Each row has a name. Each piece below is followed by the name of the row it came from, unless a question asks for something else. Each question is about the rows just above it.

[127 124 131 132 128 129 127 128 130 130 132 131 127 133 130 129 128 129
 131 129 122 124 130] = Z_277
[133 114 137 134 134 133 133 134 132 135 136 120 133 136 135 130 134 133
 135 134 114 116 133] = Z_275
[117 117 123 118 134 117 134 119 124 116 134 120 117 120 117 116 117 118
 117 136 118 119 117] = Z_780
[188  79 170 186 185 188 188 188 119 185 186  84 127 129 129 128 128 128
 129 128 117 118 128] = Z_264
[ 80 161  77  81  78  81  80  79 106  78  78 152  80  79  77 113  78  80
  80  79 161 157  81] = Z_678
[ 57 173  57  55  55  57  57  56 100  54  53 159  57  54  54 110  55  56
  54  55 173 169  56] = Z_296
[117 134 117 120 116 118 117 117 123 117 119 136 116 120 117 124 117 118
 119 117 134 133 118] = Z_842
[126 137 130 123 127 124 126 126 137 126 124 133 127 123 127 138 126 125
 124 126 138 138 124] = Z_418
[132 132 129 132 131 132 132 132 127 131 132 131 132 132 131 127 132 132
 132 132 131 131 132] = Z_221
[130 117 136 133 131 130 130 131 133 132 133 124 129 133 133 132 131 131
 133 131 117 119 131] = Z_135
[132 131 127 132 132 132 132 131 131 133 129 132 131 131 132 132 131 132
 132 132 132 132 127] = Z_317
[188  79 170 186 185 188 188 188 119 185 186  84 188 186 183 111 187 187
 185 186  79  80 188] = Z_622
[132 131 131 132 132 132 129 132 132 131 132 131 132 132 132 127 131 132
 132 132 127 131 132] is which row reordered? => Z_221
[118 133 134 117 119 118 117 124 117 120 116 136 119 117 123 117 117 118
 116 120 117 134 117] is which row reordered? => Z_842

[161 155  64 118 106] : Z_656
[ 57 118 132 121 139] : Z_480
[155 118  63 162 106] : Z_836
[121 118 132  58 139] : Z_963
[ 63 161 155 118 106] : Z_294
[106 161 155  64 118] is which row reordered? => Z_656
[ 63 106 118 155 162] is which row reordered? => Z_836
Put [ 58 118 121 132 139] back in order: which row is it? => Z_963
Put [ 63 118 155 162 106] back in order: which row is it? => Z_836
Which row holds these entries in another order? [139 121 132 118  57] => Z_480
Put [155 161  63 106 118] back in order: which row is it? => Z_294
[106 118 155 161  63] is which row reordered? => Z_294

[148  92 148 122 125 112 117 139 144 139  94 123 149 134  95 143 137  81
 217 152  65 127 118 141  77 139 118 152 191 131  90 166 116 135 105 120] = Z_394
[166 146 191 122 105 134 148 143  81 112 129  95 139 120 118 217 148 118
 137 131 141 152 149  94  92 152  77 121 178 144 125 134 139 127 116  90] = Z_819
[149 116 139 134  95 152  92 117 123 135 131 148  94 152 105 118  65  91
 122 137 139 148 141 125 112 217 166 144 191  81 139 120 118  77 143 127] = Z_841
Put [ 77  81  90  92  94  95 105 112 116 118 118 120 121 122 125 127 129 131
 134 134 137 139 139 141 143 144 146 148 148 149 152 152 166 178 191 217] back in order: which row is it? => Z_819
[ 65  77  81  90  92  94  95 105 112 116 117 118 118 120 122 123 125 127
 131 134 135 137 139 139 139 141 143 144 148 148 149 152 152 166 191 217] is which row reordered? => Z_394
Which row holds these entries in another order? [120 105 135 116 166  90 131 191 152 118 139  77 141 118 127  65 152 217
  81 137 143  95 134 149 123  94 139 144 139 117 112 125 122 148  92 148] => Z_394
Which row holds these entries in another order? [ 65  77  81  91  92  94  95 105 112 116 117 118 118 120 122 123 125 127
 131 134 135 137 139 139 139 141 143 144 148 148 149 152 152 166 191 217] => Z_841
Put [ 90 166 116 135 105 120 148  92 148 122 125 112 117 139 144 139  94 123
 149 134  95 143 137  81 217 152  65 127 118 141  77 139 118 152 191 131] back in order: which row is it? => Z_394
[127 149 116 139 134  95 152  92 117 123 135 131 148  94 152 105 118  65
  91 122 137 139 148 141 125 112 217 166 144 191  81 139 120 118  77 143] is which row reordered? => Z_841
[139 127 116  90 166 146 191 122 105 134 148 143  81 112 129  95 139 120
 118 217 148 118 137 131 141 152 149  94  92 152  77 121 178 144 125 134] is which row reordered? => Z_819

[ 88 176  57 134] : Z_82
[ 88 176 199 101] : Z_853
[ 88  57 133 176] : Z_530
[ 57  88 133 176] is which row reordered? => Z_530
Put [101 199 176  88] back in order: which row is it? => Z_853
Put [ 57 134  88 176] back in order: which row is it? => Z_82

[154 136 132 124 102 111 123 161 142 136 132 168 158 102 154 134 154 135] : Z_21
[110 154 142 102 154 168 158 134 132 102 123 135 124 132 136 161 136 154] : Z_813
[161  76 131 166  97  63  80 122 133 152 131 125 136 112 103  62 119  72] : Z_406
[134 119 105 134 125 118 121 127 126 129 128 128 130 124 122 117 127 116] : Z_938
[145 105 140 155 100  93  99 123 127 156 134 121 130 125 127 100 120 108] : Z_655
[134 113 125 125 138 121 126 131 130 107 122 138 132 115 108 108 132 106] : Z_460
[150  95 130 155 104  83  96 121 129 146 131 125 133 119 112  85 120  92] : Z_142
[118 105 126 117 127 128 119 124 117 127 121 129 130 134 128 122 134 125] : Z_803
[102 102 110 123 124 132 132 134 135 136 136 142 154 154 154 158 161 168] is which row reordered? => Z_813
Which row holds these entries in another order? [125 105 124 116 126 129 134 128 118 128 121 117 130 127 119 122 127 134] => Z_938
Which row holds these entries in another order? [136 154 110 154 142 102 154 168 158 134 132 102 123 135 124 132 136 161] => Z_813

[137 173 112 210 143]  Z_85
[137 143 210 112 174]  Z_703
[174 138 112 143 210]  Z_931
Which row holds these entries in another order? [112 137 143 174 210] => Z_703
Which row holds these entries in another order? [210 143 112 138 174] => Z_931
[112 210 143 174 137] is which row reordered? => Z_703
Put [112 138 143 174 210] back in order: which row is it? => Z_931
Which row holds these entries in another order? [143 210 112 174 137] => Z_703
Put [174 112 210 143 137] back in order: which row is it? => Z_703
Which row holds these entries in another order? [174 137 143 112 210] => Z_703

[ 86 172 179 128 131  66 136 190 123 104  97 167 127 187 174 178 117] : Z_340
[ 96  69  60  85 156 145 184 133 120 128 164 162 108  96 178  55 104] : Z_383
[173 115 194 116 161  88 120 111 145 168  63  79 101 135 145 146 141] : Z_553
[ 59 109  70 186 168  69 148  93 159 119  94 100 201 196 161 165 194] : Z_150
[128  70 136  96  60  90 169  73 101 119  71 193 190  82 165 197  56] : Z_7
[ 55  85 162 120 133  96  60 164 108 128 104 156  97 145  69 178 184] : Z_100
[108 144  87 132 108 141 150 113 123 148 103 143  62 151 124 196 138] : Z_42
[163 136 100 165 140  60 190  61 171 157  93 170 160 180 115  75  94] : Z_379
[104  55 178  96 108 162 164 128 120 133 184 145 156  85  60  69  96] is which row reordered? => Z_383
Put [103 143  62 151 124 196 138 108 144  87 132 108 141 150 113 123 148] back in order: which row is it? => Z_42

[185 139  87 160 201 126 139  86 111 154 131 112 170 116 130 140  80 121
 147 119 145 114 163 110  78 121  89 130 156 139  67 103 160 114 120 161
 150 116  76 133  64 113 177 140 143 119] -> Z_210
[127 133 126 125 133 128 129 128 126 126 130 130 131 124 131 127 132 132
 128 122 128 121 129 129 104 128 126 124 130 133 128 127 131 124 132 132
 126 122 125 128 124 127 132 126 127 119] -> Z_653
[111 163 130  97 144 137 133 140 114 112 159 131 140 147 124 126  81 152
 133 163 146 183 126 117 180 143  93 123 137 156 115  96 127 118 147 158
 157 133 112  96 146 152 121 139 143 108] -> Z_848
[190 139  87 161 210 126 139  85 111 154 131 112 170 115 129 143  79 121
 152 119 145 114 167 110  78 120  89 133 158 138  67 102 162 114 119 163
 152 116  76 135  64 112 181 140 143 121] -> Z_156
[148 143 102 137 148 127 139 104 114 144 131 118 158 119 141 128 101 127
 130 119 139 118 135 116  87 122  98 123 137 146  91 113 143 115 140 142
 128 116  92 117  79 122 153 130 136 111] -> Z_521
[127 134 125 126 133 127 130 128 125 126 130 129 132 123 131 127 132 132
 128 121 128 121 129 130 103 128 125 123 130 133 128 127 131 123 133 132
 125 122 124 127 123 127 133 126 127 118] -> Z_801
[123 131 128 124 132 127 129 130 129 125 129 129 128 124 127 127 130 129
 129 125 128 123 128 129 118 129 130 126 130 130 129 131 128 129 127 130
 126 129 128 128 132 125 127 127 127 130] -> Z_309
[123 131 129 125 132 127 129 130 129 125 130 129 128 125 127 127 129 129
 128 124 128 123 128 130 116 129 131 126 130 130 129 131 129 128 127 130
 126 129 128 130 131 124 127 127 127 129] -> Z_213
[165 143  90 153 167 126 141  90 112 151 131 113 167 117 135 131  88 123
 134 119 143 116 145 112  82 121  92 125 145 146  72 107 150 114 130 151
 137 116  80 124  68 117 165 137 141 112] -> Z_591
[116 131 131 105 135 128 136 132 125 119 134 120 129 129 126 129 101 138
 129 134 134 140 132 116 150 141 108 131 131 130 124 109 127 127 137 134
 144 133 128 112 138 130 124 140 137 131] -> Z_238
[ 79 139 114 119  76 121 152 121 181 158 131 163  87 143 143 170 114 119
 126 152 161 210 111  78 167 115 139 112 120 133  67 190  64 112 116 145
  89 110 129 135 138 140 102  85 154 163] -> Z_194
[ 67 112 210 162 140 111 116 190 152 181 126 139 121 114 114  85 170 139
 163 102 119 161 119  89 112 143  78  76 129 152 110 167 135 138 121 145
  64  79 143 133 131 120  87 154 158 115] is which row reordered? => Z_156
Put [131 137 140 124 130 138 112 128 133 144 134 137 127 127 109 124 130 131
 131 108 141 150 116 132 140 134 134 129 138 101 129 126 129 129 120 134
 119 125 132 136 128 135 105 131 131 116] back in order: which row is it? => Z_238
[121 143 140 181 112  64 135  76 116 152 163 119 114 162 102  67 138 158
 133  89 120  78 110 167 114 145 119 152 121  79 143 129 115 170 112 131
 154 111  85 139 126 210 161  87 139 190] is which row reordered? => Z_156
Which row holds these entries in another order? [135 131  88 123 134 119 143 116 145 112  82 121  92 125 145 146  72 107
 150 114 130 151 137 116  80 124  68 117 165 137 141 112 165 143  90 153
 167 126 141  90 112 151 131 113 167 117] => Z_591

[132 164 108  81 179 184 156 148 142 167  63  68 139  94 166 158 120 171
  70 141 157 167] = Z_108
[147 173 107 186 133  83  66  77 168  97  68 190 131 181 113 148 177  68
 166  64 126 170] = Z_762
[181  79 107  88  84  79  90 185 167 190  90  75 193 136 145  77 115 168
 183  99  75  99] = Z_431
[192 122 168  86 174  74 171  66  72  75 142 103 164 178 156  99  95  69
 146 107 119 181] = Z_55
[ 66  69  72  74  75  86  95  99 103 107 119 122 142 146 156 164 168 171
 174 178 181 192] is which row reordered? => Z_55
[ 64 131 133 170 173  68 168  68 148 107 126 190 147  66  97 166 181  83
  77 113 186 177] is which row reordered? => Z_762

[102  86  74 101 153 105 102 157 157 106  90] : Z_139
[105 182 180 122 111 128 176 188 129 180 148] : Z_121
[ 98 106 136 107  89 138 105 107 138 106  97] : Z_821
[126 127 128 126 125 128 126 126 128 127 126] : Z_184
[163 152 113 147 158 149 170 147 115 113 152] : Z_979
[128 180 188 148 111 122 176 105 128 180 182] : Z_814
[ 92 208  76  69 165 108  73  69  93 208 202] : Z_685
[128 180 111 148 128 180 176 182 188 105 121] : Z_323
Which row holds these entries in another order? [182 180 128 105 176 122 111 148 188 180 128] => Z_814
Which row holds these entries in another order? [105 111 122 128 128 148 176 180 180 182 188] => Z_814
[202  76 208  92  69 108  69  73  93 165 208] is which row reordered? => Z_685
Which row holds these entries in another order? [121 105 188 182 176 180 128 148 111 180 128] => Z_323
[105 111 122 128 129 148 176 180 180 182 188] is which row reordered? => Z_121
Which row holds these entries in another order? [128 122 182 180 128 105 148 176 111 180 188] => Z_814
Which row holds these entries in another order? [105 128 180 182 128 180 188 148 111 122 176] => Z_814

